[[131 137 128 120 128 135 120 111 120]
 [118 148 117 144 126 114 143 132 148]
 [121 139 121 141 127 117 141 136 144]
 [137 122 139 132 135 136 132 141 131]
 [112 131 114 142 120 106 141 140 145]]
The last entry, reading row by row: 145
Give the 2nd entry, reading row by row.
Answer: 137
Give the fourth-last entry, reading row by row.
Answer: 106
The smallest entry in the last column is 120
The top entry of the column that holds the smallest entry: 135
The centre entry -> 127
The third entry on the diagonal from the top-right corner is 141
Give the third entry, reading row by row.
Answer: 128
The entry just left of 143 is 114
The entry in the bottom-left corner: 112
Give the entry directly above the centre entry.
Answer: 126
Give the first entry in reading order.
Answer: 131
The entry directly above the smallest entry -> 136
The entry directly below the centre entry -> 135
Give the entry just left of the centre entry.
Answer: 141
The second entry on the main diagonal: 148

arr =
[[140 130 115 136 155 121 119 120 128 127 116 119 144]
 [125 142 122 129 118 132 121 123 133 128 123 133 129]
 [123 133 133 119 121 150 134 134 130 130 126 119 123]
 [126 127 117 119 128 129 119 126 131 125 134 131 128]
 [132 128 121 123 135 141 118 128 133 143 126 143 124]
 [123 127 115 119 125 120 131 120 127 124 138 119 136]
 [134 144 119 132 118 120 125 124 128 124 125 129 132]
 [132 138 135 120 126 132 131 128 135 125 131 137 123]
 [132 127 120 128 145 150 118 120 126 135 116 142 143]
 [123 128 139 130 131 136 128 134 139 147 116 131 134]
 [126 132 117 127 121 120 130 122 124 125 136 131 139]
 [140 137 133 131 127 131 128 130 125 126 127 138 130]
 [129 134 127 121 129 128 128 125 126 126 132 133 129]
 [134 140 115 125 118 135 118 131 124 128 126 129 123]
 [132 138 120 129 122 120 127 121 124 124 127 132 134]]
The first entry on the diagonal from the top-right corner: 144
The top-left entry -> 140
The second entry on the diagonal from the top-right corner -> 133
Which number is the entry just left of the largest entry? 136
The top entry of the column that holds the largest entry -> 155
Which number is the second entry on the main diagonal? 142
The last entry, reading row by row: 134
The entry directly below the centre entry -> 118
The entry just right of 147 is 116
The entry directly below the largest entry is 118
Which number is the bottom entry of the column that holds the largest entry? 122
Which number is the entry in the bottom-left corner? 132
Which number is the fourth-last entry, reading row by row? 124
The fifth-last entry, reading row by row is 124
Which number is the largest entry in the last row? 138

W =
[[128 133 106 138 116 119 123 140 120]
 [110 119 132 121 137 122 128 122 129]]
Counting starts at 0.
What is the top-right entry?
A: 120
The entry in row 0 and column 0: 128
The largest entry: 140
The entry directly below 140 is 122

Questions about the table below.
1) Which number is the entry in the bottom-left corner?
2) Which number is the largest entry in the first row?
3) Which number is the bottom entry of the column that holds the smallest entry?
4) Which number is the last entry in the row that holds the smallest entry?
5) Which number is the first entry in reading order?
6) Which number is the entry in the bottom-right corner?
7) Which number is the top-right entry?
8) Which number is the second smallest entry?
[[131 121 140 124 117 130 134 114 123 136 128]
 [134 132 123 132 133 117 117 126 130 124 118]
 [130 143 111 117 119 130 138 130 131 124 136]
 [118 146 134 121 131 131 122 116 123 134 136]
 [134 125 128 107 125 125 120 125 134 139 131]
 [129 131 128 141 128 132 120 137 121 122 151]]
1) 129
2) 140
3) 141
4) 131
5) 131
6) 151
7) 128
8) 111
